Each row below is a small network's average activation on inputs in which a field has the value named, seen along a few directions.
Values that are neighbours, or in one group, have similar rows; names and order tell nothing.
In the rows, zero is written as 500.
Random noise pushes rows far along 12 fixed directions. That doesn't count. These rows show it; they differ only by the noise:
[408,509,650,404,650,597,499,381,440,639,471,609,376,351,632,462,690,480,679,538,512,495]
[585,649,340,651,469,465,497,490,440,486,301,343,347,530,494,455,503,317,506,675,538,430]
[543,530,405,469,351,407,398,415,533,575,276,269,390,448,599,520,432,435,473,805,523,469]
[472,459,521,463,713,400,600,627,418,697,278,553,628,852,552,634,617,535,493,523,663,571]
[475,321,540,557,447,471,442,598,522,487,501,607,714,427,657,585,428,571,430,502,636,481]
[595,410,290,544,673,475,551,510,315,517,469,567,571,440,570,474,568,882,522,587,632,203]
[620,545,489,492,511,388,430,537,403,351,615,489,506,357,718,510,588,501,572,416,739,473]
[386,385,573,481,629,352,575,586,471,595,539,587,781,251,789,515,632,474,357,593,682,628]
[423,587,581,693,454,698,475,249,589,574,394,576,313,712,431,406,406,397,672,430,488,487]
[590,639,465,428,379,591,519,323,612,340,402,408,310,783,98,576,309,337,635,361,424,471]
[521,436,402,455,472,632,476,455,474,455,499,511,401,589,178,516,424,690,507,444,242,368]
[261,339,483,650,541,728,569,493,473,651,579,535,546,470,226,351,524,375,316,500,86,656]
[527,365,380,548,436,514,461,612,459,415,556,508,596,467,414,507,485,665,400,501,448,406]
[402,413,562,717,324,595,326,586,530,578,489,486,461,640,619,416,573,436,484,516,484,610]


LAKI, 12 values:
raz: [688,368,390,433,602,685,582,497,337,398,478,489,505,296,467,506,421,330,721,541,559,219]
zagi: [496,407,480,372,347,399,354,562,497,584,616,291,467,622,470,481,478,800,352,584,283,627]
ginu: [509,422,441,506,510,509,419,530,409,615,448,454,494,244,649,529,466,550,432,716,466,350]
podub: [352,204,544,502,473,581,532,621,517,448,849,573,883,466,582,447,626,527,431,283,735,641]
zuro: [492,435,549,589,449,460,446,286,554,615,566,407,610,575,833,483,244,527,536,537,770,567]
zule: [613,350,361,567,352,493,449,506,481,529,576,235,650,545,690,412,455,294,564,645,772,513]
vaf: [471,746,494,568,519,485,658,501,647,388,294,690,394,430,315,470,604,560,508,617,502,317]
ripo: [621,482,416,454,573,633,520,580,374,449,398,421,392,658,428,568,458,353,690,463,581,365]
vuze: [446,346,458,547,433,632,581,411,560,519,463,387,602,409,554,399,492,242,597,688,680,499]
vef: [627,310,422,465,221,540,390,553,611,363,613,434,657,308,575,540,288,565,508,580,607,306]
fibi: [562,403,395,360,473,597,597,387,551,404,732,414,576,597,381,392,487,596,634,339,607,430]
geva: [684,246,336,314,548,649,476,598,272,523,382,324,583,530,288,730,314,300,578,596,484,318]
Each value of LAKI is a pair of two hidden parts, and every pair occurs once (4 first parts, 3 second parts).
vef and zuro share the first part; vef and zule share the second. Which value has the first part of zule and the second part of zuro?
Answer: zagi
podub and fibi share the first part; podub and vaf share the second. Which value has the first part of vaf and the second part of fibi?
Answer: raz

ZEFOV, 12 values:
kedi: [540,349,277,436,582,533,567,608,277,512,521,257,604,612,292,565,501,281,409,503,492,571]
bop: [429,268,549,495,574,609,548,536,441,500,579,589,724,524,560,524,538,432,540,364,695,568]
bivab: [582,514,452,596,453,408,461,633,471,430,462,484,529,353,734,464,536,520,490,633,620,421]
raluk: [499,455,419,704,481,532,529,563,449,510,649,418,575,671,373,434,336,400,353,385,327,652]
lisu: [534,469,455,363,641,641,492,488,362,616,449,541,347,526,316,574,508,632,596,487,285,333]
mimom: [476,548,471,696,533,531,452,644,430,640,482,468,412,661,694,400,643,507,513,560,540,518]
zerod: [514,444,395,662,372,719,485,344,564,399,641,532,487,437,458,280,541,524,649,454,620,313]
zol: [677,433,503,341,554,390,326,911,279,333,433,567,448,422,541,751,635,701,488,436,398,379]
dufa: [492,430,510,535,439,493,419,521,505,544,610,465,549,646,640,357,747,646,559,470,647,530]
gezo: [458,375,719,386,593,636,421,237,455,636,599,614,491,286,637,566,315,405,657,423,473,515]
lifo: [419,393,563,282,613,358,557,645,427,580,500,491,659,398,531,603,717,559,394,614,554,616]
dofi: [480,127,546,336,379,575,225,603,407,696,483,392,510,264,859,562,464,639,530,730,391,466]
Each value of ZEFOV is a pair of two hidden parts, and every pair occurs once (4 first parts, 3 second parts).
bivab and dufa share the first part; bivab and mimom share the second. Which value has the first part of mimom and the second part of dufa?
Answer: lisu
gezo and lifo share the first part; gezo and zerod share the second. Which value has the first part of zerod and the second part of lifo?
Answer: bop
